Each row below is a small network's average activation on inputs in which a field has the value named, seen along a few directions.
Related values have similar rows: they may be neighbours, one step apart, or belong to one group.
In the rows, 500 means zero.
Random noise pushes rows far along 2 fixed directions. That doesn't count. These rows show it; they differ only by the noise:
[322 555 412 583 682 588 432 395 498 447 540 501 449 579]
[314 559 408 591 696 588 427 394 484 444 536 502 428 590]
[475 543 421 636 712 432 599 662 387 498 391 525 104 692]
[613 462 498 472 457 444 687 670 657 552 469 509 502 478]


ZIMO, 10 values:
vam: [581 453 687 351 249 554 591 525 697 583 602 617 626 379]
vetur: [576 633 569 499 606 286 500 525 232 487 178 461 185 544]
binog: [467 503 528 441 320 522 473 563 572 553 496 404 471 431]
gug: [506 488 487 398 396 521 431 510 698 512 706 470 762 410]
muzok: [670 421 471 575 535 396 536 707 380 525 488 478 424 528]
mugu: [573 464 478 511 492 460 673 572 673 537 529 566 545 544]
demil: [406 559 404 734 613 603 504 476 314 415 588 484 499 638]
nopaz: [444 705 663 343 630 517 374 236 281 573 408 306 258 565]
gope: [654 367 548 431 254 395 645 734 503 485 345 631 572 451]
roz: [679 265 442 525 402 412 431 512 428 483 459 588 562 370]
A value of ZIMO combines one of 2 hidden first parts with one of 5 second parts; all combinations occur once.
Changing only the second part turns gope into vetur. vam has the same second part as gope; what does that change turn vam into?
> nopaz
Changing only the second part turns roz into muzok. binog has the same second part as roz; what does that change turn binog into?
> gug

PER, 10 values:
vosu: [494 319 560 520 344 572 657 633 633 547 644 701 551 480]
ripim: [707 355 421 392 375 190 364 822 603 503 407 450 460 383]
lefi: [371 655 451 862 633 580 610 451 244 462 516 485 237 639]
mif: [471 536 347 562 738 384 499 441 553 427 585 631 266 725]
fabo: [342 569 792 191 525 677 470 365 614 663 457 557 378 503]
pivun: [775 636 423 733 518 312 857 950 359 598 401 273  84 685]
kige: [636 356 397 495 417 444 700 742 773 544 566 580 551 524]
libu: [689 372 661 436 222 501 686 528 451 520 313 529 871 223]
fegev: [740 448 638 107 201 367 487 508 703 585 372 459 655 298]
sepu: [450 576 473 559 654 558 293 319 238 389 466 372 698 474]
A value of PER combines one of 2 hidden first parts with one of 5 second parts; all combinations occur once.
Changing only the second part turns vosu into libu. kige has the same second part as vosu; what does that change turn kige into?
> sepu
Changing only the second part turns mif into ripim. fabo has the same second part as mif; what does that change turn fabo into?
> fegev
